Look-ups in named tables: a row name and a column name give one cell, copied from the table.

logogip.csv
,feleli,vulonir,miga,sito,loruku,geki
vot,98,123,132,190,93,90
bom,17,8,26,121,19,57
dok,157,97,137,82,82,221

bom, sito => 121
dok, miga => 137
vot, loruku => 93
dok, sito => 82
bom, loruku => 19
bom, geki => 57
bom, vulonir => 8
dok, feleli => 157
vot, miga => 132
dok, vulonir => 97
dok, geki => 221
bom, feleli => 17
vot, feleli => 98
vot, sito => 190
vot, vulonir => 123
vot, geki => 90
bom, miga => 26
Row with the largest feleli: dok

sukiv:
         fepeti   lipe  lamim  perirud    bas    mon  rerutil   nidi   fefe
vepunot   0.376  0.700  0.462    0.472  0.407  0.380    0.198  0.784  0.618
taf       0.716  0.204  0.412    0.605  0.458  0.136    0.264  0.543  0.120
terifa    0.383  0.650  0.528    0.388  0.413  0.407    0.314  0.776  0.593
vik       0.389  0.640  0.538    0.386  0.410  0.407    0.335  0.775  0.589
mavifut   0.749  0.219  0.477    0.609  0.415  0.209    0.258  0.562  0.254
lerov     0.536  0.303  0.153    0.535  0.508  0.125    0.338  0.490  0.065
fitudu    0.665  0.630  0.465    0.521  0.414  0.302    0.276  0.781  0.611
ratuz     0.559  0.251  0.226    0.576  0.485  0.108    0.309  0.507  0.068
lebe      0.745  0.211  0.455    0.610  0.425  0.188    0.256  0.562  0.207
sabopek   0.782  0.386  0.410    0.549  0.508  0.189    0.361  0.560  0.263
nafi      0.603  0.310  0.173    0.529  0.517  0.136    0.341  0.490  0.072
surog     0.528  0.657  0.465    0.508  0.408  0.330    0.248  0.786  0.618
lorupi    0.367  0.674  0.499    0.398  0.413  0.409    0.253  0.777  0.598
nef       0.365  0.704  0.463    0.460  0.408  0.389    0.193  0.784  0.617

surog, mon => 0.330
mavifut, mon => 0.209
lebe, rerutil => 0.256
lorupi, lamim => 0.499
surog, bas => 0.408
surog, lamim => 0.465
Which row has the largest fepeti? sabopek

nupizuz:
,motu,rugiro,kez,tuzab,begeve
lol,-8.026,-34.716,49.418,-54.061,-18.454
nul,-15.262,-0.371,-30.954,24.132,-8.465
pem,-17.228,64.675,-9.235,12.544,29.812
zuz,58.466,26.940,33.903,-4.954,-17.046
ren,-13.067,-43.599,5.119,-6.524,-48.847
reki,26.218,32.986,-63.559,60.257,23.652
sevad,-23.733,10.402,-5.950,-1.470,5.354
zor,-60.732,-5.995,-3.620,-15.382,1.540

pem, kez: -9.235
reki, begeve: 23.652
lol, tuzab: -54.061
zuz, begeve: -17.046
ren, begeve: -48.847
nul, begeve: -8.465
zor, begeve: 1.540
pem, tuzab: 12.544
zuz, rugiro: 26.940
nul, rugiro: -0.371
pem, rugiro: 64.675
reki, motu: 26.218
nul, motu: -15.262
ren, tuzab: -6.524
lol, rugiro: -34.716
sevad, begeve: 5.354
lol, kez: 49.418
zuz, kez: 33.903
zuz, motu: 58.466
sevad, motu: -23.733

das:
,vovo,mep,bibe,kotabu,tatesul
teseb,145,116,116,140,160
vabogus,143,109,124,140,173
bereti,150,125,122,140,173
tabe,138,116,122,140,185
lut,145,87,128,140,154
sadeva,145,119,122,140,173
bugusuz,131,63,122,140,150
nav,145,153,119,140,191

What is the vovo of nav in das? 145
What is the vovo of bereti in das? 150
What is the tatesul of bereti in das? 173
What is the kotabu of nav in das? 140
What is the mep of teseb in das? 116
What is the tatesul of bugusuz in das? 150
What is the bibe of bugusuz in das? 122
What is the mep of sadeva in das? 119
What is the kotabu of teseb in das? 140
What is the bibe of tabe in das? 122
What is the tatesul of sadeva in das? 173
What is the kotabu of bugusuz in das? 140
Which row has the largest bibe? lut

sep =
	numivu	reruvi	nogonel	fimevu	ses	vem	bidun	gogiso	pavupa	buru
begi	52	18	52	81	27	12	94	59	60	79
piro	36	33	57	50	62	20	23	70	62	69
savib	4	27	96	42	62	37	54	7	68	91

What is the pavupa of piro in sep? 62
What is the ses of savib in sep? 62
What is the vem of savib in sep? 37
What is the gogiso of savib in sep? 7
What is the bidun of savib in sep? 54
What is the buru of savib in sep? 91
What is the buru of begi in sep? 79
What is the fimevu of begi in sep? 81

